Each row below holds a small network's activations on one input, seen along a few directions.
In each table, some parts of the input vary, and every possible input appears once, in random order.
A made-up example of a description, with smaller parts first: one of 5 places around a ring, together with either a single point or one of 9 places along a line or (one of 3 separate values, together with one of 6 places along a line).
Shared parts are said once, and a part with two or three values counts as separate values.
(in the rows, 100 means zero)

Rows:
R1: 107  87  94  89  125  91  105  105  110  45  90  114  100
R2: 95  121  132  133  140  104  91  98  77  134  106  130  69
R3: 78  87  55  94  81  48  86  95  93  72  99  116  90
R4: 33  96  95  103  73  47  102  114  106  86  105  60  91
R5: 85  90  77  79  91  74  113  125  144  78  103  68  74
R6: 88  140  117  73  113  99  96  95  67  142  112  113  104
R7: 61  85  113  116  112  54  99  94  71  60  88  104  120
R8: 93  75  48  80  97  79  83  113  120  57  112  109  92
R9: 107  105  123  115  153  140  89  117  105  116  123  127  73
R10: 114  113  100  136  129  165  110  93  128  136  92  119  93
R11: 61  101  138  145  139  99  84  98  64  143  122  106  96
R12: 153  89  87  110  91  136  138  69  94  77  107  68  120
R13: 105  101  128  142  132  120  88  111  109  138  120  124  96
R14: 44  78  68  104  82  53  73  103  83  66  111  102  113
R15: 120  95  93  99  99  91  95  74  122  57  74  108  99
R16: 118  96  68  106  101  127  110  75  126  57  66  96  114
R17: 114  131  109  63  133  122  92  118  96  130  114  103  111
R18: 114  100  130  76  106  140  87  137  89  128  79  116  89
R19: 144  78  115  96  114  101  136  97  81  66  128  82  110
R20: 83  96  84  103  69  58  106  126  147  92  104  70  91
R21: 107  74  43  87  80  78  80  82  129  76  95  106  97
R22: 122  154  91  73  110  157  101  90  120  134  90  95  120
R23: 114  108  126  123  136  142  83  79  120  130  106  125  77
R24: 94  101  132  92  90  110  94  116  58  151  73  113  82
R25: 125  91  123  109  93  74  139  75  52  79  123  90  104
R26: 100  96  73  88  68  71  104  94  155  95  90  64  72
R27: 147  83  118  100  87  111  127  59  92  72  122  82  107
R28: 87  83  56  105  75  69  80  115  121  66  109  113  113
R29: 119  98  124  85  84  142  83  101  98  143  69  109  84
R30: 93  85  136  122  97  73  125  84  38  72  133  76  124
R31: 106  81  20  97  78  108  91  84  136  75  86  89  111
R32: 100  102  133  96  83  138  86  136  85  130  86  125  97
R33: 137  86  121  119  88  91  131  97  80  73  131  90  125
R34: 64  139  124  90  114  94  78  108  51  141  119  94  124
R35: 61  104  148  98  86  116  77  120  46  138  88  106  102
R36: 98  96  48  96  71  105  119  96  159  94  81  52  87
R37: 96  93  99  104  109  54  109  83  82  65  79  118  99
R38: 72  99  80  92  75  39  115  103  117  98  96  74  69
R39: 115  103  101  94  82  170  113  115  106  142  56  110  102
R40: 113  134  113  64  101  124  98  85  116  144  110  118  112
R41: 111  132  116  88  110  104  84  114  98  149  116  97  128
R42: 102  92  102  114  100  79  101  105  112  54  88  118  119
Describe the family of inputs behind these rows. -> one of 6 places along a line, together with either one of 3 separate values or one of 4 places along a line
The inputs of R25 and R30 match in every part but the place on the line of 6. If R37 is changed in the same way as R25 into R30, which row does it become? -> R7
Change only the choice among 3 separate values in R10. List by row number the other rows that result. -> R22, R39
List by row number the other rows that have the place on the line of 6 in common with R33. -> R13, R20, R28, R32, R41, R42

Rows:
R43: 59  74  100  135  147  73  78  114  72  72  114  160  90
R44: 91  109  144  128  115  124  92  94  42  137  110  109  90
R45: 71  74  78  77  65  54  86  115  88  100  74  100  102
R46: 129  92  63  107  71  83  117  70  126  48  118  81  108
R47: 119  95  167  104  106  93  134  89  41  98  126  96  114
R48: 78  94  85  79  78  55  106  106  62  62  82  83  129
R49: 50  114  86  94  94  54  98  113  118  124  95  87  81
R50: 165  96  131  102  110  131  142  77  88  79  108  92  113
R51: 131  98  110  123  124  163  107  78  95  123  90  105  98
R52: 124  122  92  55  110  168  90  107  110  157  97  122  105
R53: 90  129  147  117  121  131  97  133  63  171  110  123  94
R54: 67  98  98  106  107  41  103  107  107  91  129  57  90
R55: 105  75  64  76  51  108  82  101  142  75  64  95  91
R56: 123  117  128  113  122  176  103  118  123  154  94  115  107
R57: 114  99  67  107  101  82  110  94  153  74  112  57  78
R58: 123  83  59  138  155  89  73  100  116  65  86  151  88
R59: 81  91  110  107  71  40  103  81  93  61  128  81  120
R60: 116  96  68  80  64  105  104  91  114  37  73  79  118
R61: 78  133  133  60  107  124  80  110  74  173  108  124  113
R62: 87  113  70  93  80  105  96  101  173  99  83  82  72
Describe the family of inputs behind these rows. -> one of 2 separate values, together with either a single point or one of 4 places along a line or one of 5 places around a ring
The inputs of R61 and R52 match in every part but the choice among 2 separate values. If R49 is changed in the same way as R61 into R52, which row does it become? -> R62
Change only the choice among 2 separate values in R59. List by row number the other rows that result. -> R46

Rows:
R63: 83  114  138  102  110  92  101  100  52  132  121  105  105
R64: 121  94  67  93  88  99  116  101  143  72  100  79  91
R65: 144  96  55  93  91  130  110  79  146  69  81  91  103
R66: 69  72  93  123  94  34  100  102  72  48  116  96  103
R67: 73  102  159  125  123  80  94  106  39  123  119  122  104
R68: 98  89  54  91  79  80  95  98  141  79  95  91  86
R69: 86  83  68  87  76  70  99  104  114  63  81  87  96
R70: 144  121  115  91  123  172  102  97  109  133  88  116  105
R71: 73  89  83  101  87  44  105  93  96  55  111  72  112
R72: 101  111  119  99  110  130  88  107  100  148  99  117  92
R73: 120  113  123  102  115  148  100  101  106  142  99  105  95
R74: 88  115  126  94  105  120  90  114  82  137  90  119  107
Describe the family of inputs behind these rows. -> one of 2 separate values, together with one of 6 places along a line
The inputs of R74 and R70 match in every part but the place on the line of 6. If R69 is changed in the same way as R74 into R70, which row does it become? -> R65
Change only the choice among 2 separate values in R73. List by row number the other rows that result. -> R64

Rows:
R75: 111  131  133  93  123  173  71  119  111  180  93  134  88
R76: 164  108  124  97  112  134  145  80  102  92  116  82  113
R77: 118  95  48  104  120  110  77  82  161  78  89  117  94
R78: 133  104  82  56  61  127  118  89  103  98  76  85  112
R79: 74  96  105  80  54  53  116  91  58  100  94  90  113
R80: 91  64  105  148  113  78  100  86  54  71  116  107  104
R81: 148  76  97  132  117  137  107  83  113  67  85  112  102
R82: 46  131  151  103  133  115  70  131  60  174  105  128  106
R83: 102  97  60  66  76  107  95  115  168  97  76  69  72
R84: 116  101  151  103  114  69  127  90  52  82  139  88  105
R85: 58  105  69  122  117  52  85  110  101  58  100  117  99
R86: 39  91  73  96  60  45  89  122  119  102  109  72  92
The inputs of R84 and R76 match in every part but one. If R80 is changed in the same way as R84 into R76, which row does it become? -> R81
Describe the family of inputs behind these rows. -> one of 2 separate values, together with either a single point or one of 5 places around a ring
Change only the choice among 2 separate values in R82. List by row number the other rows that result. -> R75

Rows:
R87: 102  128  163  124  137  97  95  95  65  142  111  102  112
R88: 69  110  121  81  101  75  98  114  80  151  119  112  94
R89: 115  99  110  99  91  166  112  121  116  140  88  97  82
R90: 100  120  59  75  84  127  75  100  141  119  87  89  106
R91: 150  107  120  111  133  178  104  89  86  107  97  145  108
R92: 150  82  74  77  65  104  141  66  108  44  101  50  122
R93: 121  73  48  129  98  87  97  70  153  52  90  83  85
R94: 97  96  159  118  140  122  93  88  38  112  119  149  118
R95: 64  96  101  99  106  45  84  118  96  61  116  104  85
R96: 145  131  118  115  130  160  119  104  120  133  98  105  105
R97: 85  100  154  107  91  96  83  118  62  151  95  95  91
R98: 116  94  65  86  93  92  91  107  164  64  92  101  91
R99: 40  109  93  88  98  84  79  116  80  119  115  95  106
R100: 89  93  59  87  73  112  97  94  144  78  56  102  94
R101: 107  103  72  66  111  137  115  110  131  149  101  101  87
R102: 108  78  100  92  83  45  138  87  41  46  121  54  123
R103: 54  93  92  100  77  51  92  122  84  83  80  115  105
R104: 88  90  91  148  89  24  85  81  91  50  114  101  85
Describe the family of inputs behind these rows. -> one of 2 separate values, together with either a single point or one of 8 places along a line
The inputs of R91 and R94 match in every part but the choice among 2 separate values. If R90 is changed in the same way as R91 into R94, which row does it become? -> R99
Change only the choice among 2 separate values in R96. List by row number the other rows that result. -> R87
